A small network was trained on made-up records. Each row is its average activation on records with the value named, seen along a few directions.
Values that are neighbours, or in one group, have similar rows; names and order tell nothing.
In the rows, 500 means zero.
Strong random noise was added to every row along 5 fixed directions; ignore it. To show where, here is one row again and again, with new noise each time:
[589 574 515 535 464 376 503 567 327 335 461 475 343 461 384 482 275 478
 331 685]
[444 552 555 517 502 408 564 529 404 399 468 507 375 584 296 488 290 470
 368 683]
[ 56 490 580 506 705 435 541 332 598 589 484 584 656 488 528 520 596 489
 714 446]
[548 553 455 508 463 505 490 515 506 458 553 468 567 406 540 470 651 581
 501 403]
[577 496 501 515 310 496 584 648 433 407 517 471 310 719 253 490 388 534
 305 619]
[521 577 490 474 459 544 572 522 539 471 571 478 537 551 370 461 593 558
 437 457]
[395 344 502 677 459 336 395 546 425 441 385 485 461 448 596 487 439 656
 504 569]


Field P:
p11: [288 431 553 547 633 409 429 401 531 562 362 540 541 438 587 508 403 510
 602 569]
p5: [458 462 500 472 587 549 518 443 555 530 482 512 497 531 493 534 447 398
 564 509]
p10: [328 563 578 489 600 369 507 462 440 468 460 526 448 429 463 504 405 439
 538 565]
p2: [455 586 506 440 520 561 593 520 573 538 565 473 552 588 350 456 558 531
 489 435]
p13: [652 819 518 357 742 650 642 360 613 486 597 475 687 397 294 395 502 425
 430 501]
p7: [455 322 508 691 661 453 425 423 633 540 363 445 655 493 491 410 448 726
 496 562]
p3: [927 598 462 473 414 552 488 532 411 419 538 470 388 451 509 497 374 417
 287 591]
p1: [642 474 466 523 339 587 520 604 570 590 560 437 602 609 437 427 637 706
 393 380]
p9: [598 654 526 363 481 530 565 548 395 475 546 502 390 542 351 526 339 347
 404 599]
p6: [546 568 474 463 500 459 443 486 400 515 516 516 534 324 691 534 530 438
 560 442]
p4: [410 234 518 606 485 408 372 486 456 536 388 590 455 519 742 607 445 483
 606 590]
p8: [764 670 495 407 644 691 562 394 648 521 594 459 692 434 381 387 564 474
 414 427]
p12: [500 331 530 508 489 567 468 501 569 561 462 515 489 671 466 512 443 491
 496 521]
The values of P form a line.
List every value one step from p11, in the order listed.
Answer: p13, p9
List every value one step from p8, in the order listed.
Answer: p5, p12
List every value one step from p10, in the order listed.
Answer: p2

Field E:
e12: [339 575 543 507 560 464 566 427 581 571 503 520 656 528 442 451 587 591
 512 454]
e7: [556 445 411 544 486 455 417 521 418 465 476 478 422 339 707 544 514 440
 586 474]
e6: [241 526 517 519 559 506 590 423 623 550 530 515 618 535 415 476 661 593
 595 427]
e13: [612 453 444 436 321 580 510 589 472 517 529 517 401 635 542 592 529 412
 487 472]
e4: [548 497 565 499 616 509 446 414 499 482 480 534 553 453 529 483 394 468
 459 561]
e8: [722 434 448 512 378 579 505 609 521 449 512 442 404 609 397 479 462 534
 376 518]
e2: [262 461 601 454 492 473 584 520 465 573 501 572 386 715 369 561 368 416
 523 589]
e11: [622 498 573 518 536 609 624 492 652 506 489 469 519 780 113 393 369 582
 270 646]
e3: [562 287 498 662 414 512 466 621 553 504 415 420 483 719 363 424 406 757
 367 573]
e5: [637 447 464 537 495 578 428 471 591 529 499 475 586 440 576 458 595 604
 485 461]
e9: [373 455 565 529 498 333 428 524 391 498 417 537 480 437 597 538 416 499
 549 547]
e1: [465 458 524 725 557 292 452 516 414 379 370 441 494 392 454 373 337 667
 389 624]
e10: [483 478 440 486 454 481 422 526 446 519 499 496 484 370 665 558 558 496
 604 456]
The values of E form a line.
A walk along E starts at e1 and steps to its neighbour e6. Put e7, e13, e4, e8 in the order it reaches them.
Answer: e7, e8, e4, e13
List every value one step from e10, in the order listed.
Answer: e2, e3
How many steps from neighbour to neighbour lead from e11 to e9, at the fewest?
Answer: 6
